Here are a small network's activations along a few directions, averaged over the inputs that share one value of a field.
Related values have similar rows: they may be neighbours, one step apart, or belong to one group.
Strong random noise was added to every row along 6 fixed directions; ignore it. To show where, here is one row again and again, with new noise each time:
[ 165 -103  100  271  105  229  236 -140  -94  111   34 -192   95  -61
  -79 -182  -68 -141 -126 -173   73]
[  47  -45 -227   82 -320 -176  -33   80 -115  132  193   59  281   92
   -3  -65  -44 -229 -409   37  -95]
[ 103  -10   31  103  144  278  165 -143 -110 -162  -96 -141  -25  -37
  -48   -9   28   54  145 -101   31]
[-297  199 -366 -409 -364 -488 -342  521  167   60  -49  325  117  292
  289   74  -81  -70   22  301 -444]
[  21 -120 -270   25  -59 -157   68  265  -70  -55  292 -147  -63   31
  246 -185   43 -442   71   87    2]
[-213 -116 -407   10 -308 -188  -85  251  -73  -31  367  170  127  -38
  154  -48  -35 -221 -157  393  -97]
[  42   31  132  163  -55   96  112 -230   17  -49   -6  -20   62  -46
 -141   32  -36  200 -187  -70  -83]
[ 293 -215   19  535 -281   74  268 -483 -259  -49  468 -177  235 -181
 -307  -57   64  -92 -734 -148  184]


Field Z:
z9: [ 135  -72  254   90  312  286   57 -106   67  266 -292 -138   72 -134
 -301 -216   31  141    2 -238  236]
z10: [ -13  169   -1 -100 -191   97  -74 -304 -181 -118   46   78   39   99
 -146  310   67  178 -184  -15   86]
z5: [   2  -83   60  -77   86   -8   18 -108  -65 -244  327  -50 -406 -114
  154  118   18  -61  142  195  208]
z4: [-166  -41 -129 -174  -16  -94 -295   52  -35 -133  -92  227    1  -92
  -68  186   83  233  124  219   73]
z3: [-222   45  203  -82  103 -190   64  357  295  432  -35  104    0   50
  325 -238 -311 -156  102   16 -230]
z2: [-271  208  202 -161   17 -124  -71  234  387  316 -185  138   22  101
   63 -101 -183  188   20   68 -375]
z8: [ -22  112  446    8  122 -102   49   16  438  267 -373  -40 -113   29
 -162 -119  -57  224  123 -238 -141]
z7: [ 179  -59  -65 -168  286  159 -117   89 -229  -75 -198  -92  -30   37
   85   82  173 -113  341 -180  342]
z6: [ 456  105  -96 -223   10 -133 -187 -155 -297 -246 -202 -105  -55  252
   93  312  232 -156  118 -405  172]
z1: [ 169  221 -333 -271 -294 -453 -222  147  -21 -256 -164   18   42  377
  -42  206  273 -102  -57 -126 -182]
The values of Z form a ring.
A walk along Z starts at z7 and steps to its neighbour z6. Put z9, z4, z2, z8 in the order it reaches them.
Answer: z2, z8, z9, z4
How many steps from neighbour to neighbour lead from z10 to z1, at the fewest?
Answer: 3

Field K:
k7: [ -75  -53   89   48  146  384    2   12   17  581 -334  246  391  -90
 -232 -177 -272  103 -126   15   24]
k12: [ 206   41 -185  -27  194  175  195  149 -238  104  -10 -392   58  224
  232 -238    6 -570  183 -279  -19]
k8: [ 195 -124 -136  357 -416   -3   59 -334 -267  141  218   29  473   -6
 -389  -12   59    9 -846  -80   57]
k10: [ -67   -4 -239 -219  112  221 -212  231 -182  141 -391  208  248   44
   23   63  -64   61  250  140   62]
k17: [ 273  -19 -190    0 -179   42   39   13 -118  -16  -36 -156  230  180
 -132 -116   74 -236 -160 -157   -4]
k16: [ 483   27  -26  -26 -164 -339  -35  -52 -101  -17    2 -246   66  238
 -100   -5  230 -345 -334 -448    5]
k19: [ 123   64 -510 -357  140  107 -137  498 -352  -72 -421  -38  124  364
  210  -29  172 -411  527  -75  -22]
k14: [  35  108  -16  -18  -63    4  176   96  -21  111  -71 -140  169  158
  -19 -125  -56 -110  -79 -103  -69]
k9: [-126  -15   65  264 -373 -266   99 -206  215 -181  459   12  -81 -167
  -70   53   49  223 -422  225 -175]
k11: [ 444  101  227   54 -195 -500  -78 -238  -31  -45   21 -216  -16  267
  -53   78  219  -82 -378 -610  116]
k4: [ 137   66  314   59  229  203  -20 -340   14  101 -257   64   14  -21
 -155  182  -58  225   -6 -196  153]
k1: [  27  202  385  -82   72   62 -122 -280  144  193 -472  254   99    1
 -220  276 -120  476   17 -229  -99]
k5: [-154  331  438 -325  265 -155 -163  195  569  222 -680   54 -176  234
   61   10 -153  385  425 -208 -461]
k18: [ 121   16  172   97  357  876   53 -381 -348   -3 -702   84  348 -123
 -464  197  -74  521  180 -252  226]
k15: [ 211  -23   -3  195 -312 -280    9  124   36  389  102  -92  295  158
  -76 -257  -79 -348 -631 -136 -110]
k6: [-572  100 -380 -394  115  242 -139  657   62  222 -245  343  205  170
  349 -115 -319  -98  519  447 -332]
k3: [ -46    7 -155   11  -37   44  135  295  -51  435   57   67  232  138
  287 -254 -294 -378 -191  100 -231]
k2: [-455 -350  174  269  317   40  130  123  231 -107  461   21 -388 -535
  251 -236  -86  -56  352  429  242]
k13: [ 197   21 -196 -283 -179 -460 -255  167 -156  -81  102   -8 -179  219
  180  122  105 -401  -18  -68  158]
k20: [ 162   56  473  -30  260  211  -29 -158   63  445 -233  -56  -42   28
 -136  -55 -209   50  -68 -373  151]
The values of K form a line.
How many steps from neighbour to neighbour lead from k20 to k9, at the fewest?
Answer: 15
List every value one step from k12, in the order listed.
Answer: k6, k3
List every value one step from k15, in the order listed.
Answer: k8, k17
List every value one step from k4, in the order listed.
Answer: k1, k13
List every value one step from k5, in the order listed.
Answer: k16, k19
